Small tables with named rows and columns. After each table, cells are looked up by row and column.

foguza:
|  | gepat | kiz | zus | mip | kobudo | kosip | lup | popa |
|---|---|---|---|---|---|---|---|---|
| zos | -2.27 | 0.36 | -1.92 | -1.25 | -0.29 | -5.16 | 8.93 | -5.13 |
| vek | 8.50 | -7.18 | 8.58 | -2.32 | -8.68 | 6.74 | -9.09 | -0.66 |
| vop | 7.71 | 1.61 | -1.32 | -7.98 | 1.95 | 0.02 | 0.89 | 5.62 |
| fidi | 2.55 | 0.87 | -8.30 | -3.76 | 1.13 | 0.38 | -1.84 | -7.89 |
| fub | -5.22 | 8.81 | -0.50 | -2.45 | -1.19 | 1.85 | 4.63 | -5.28 |
| vovad | -6.94 | 4.19 | -1.99 | 5.56 | -5.26 | -2.41 | -6.33 | -7.55 |
| dibemiv | -0.36 | 8.33 | -0.70 | 3.85 | -2.89 | 4.56 | 5.86 | 6.71 |
| bis | 8.37 | -8.99 | -3.79 | -3.29 | -0.54 | 5.87 | 6.41 | 5.26 |
| nevag | 5.17 | 3.91 | -8.13 | 3.68 | -8.51 | 2.27 | -8.28 | 8.43 |
| bukimub | 1.47 | 0.76 | -4.43 | -3.20 | 6.85 | -4.13 | -2.72 | -8.29 |
| numi | 2.70 | -8.40 | -8.46 | 7.40 | 7.09 | 6.34 | -9.13 | -2.65 |

What is the zus of fidi in foguza?
-8.30
What is the zus of vop in foguza?
-1.32
What is the popa of numi in foguza?
-2.65
What is the zus of bis in foguza?
-3.79
What is the zus of numi in foguza?
-8.46
What is the popa of bis in foguza?
5.26
What is the kosip of dibemiv in foguza?
4.56
What is the popa of fub in foguza?
-5.28
What is the popa of vek in foguza?
-0.66
What is the mip of dibemiv in foguza?
3.85
What is the kosip of fidi in foguza?
0.38
What is the kosip of bukimub in foguza?
-4.13
What is the lup of bukimub in foguza?
-2.72
What is the popa of vovad in foguza?
-7.55
What is the gepat of vek in foguza?
8.50
What is the kiz of nevag in foguza?
3.91
What is the kiz of fub in foguza?
8.81

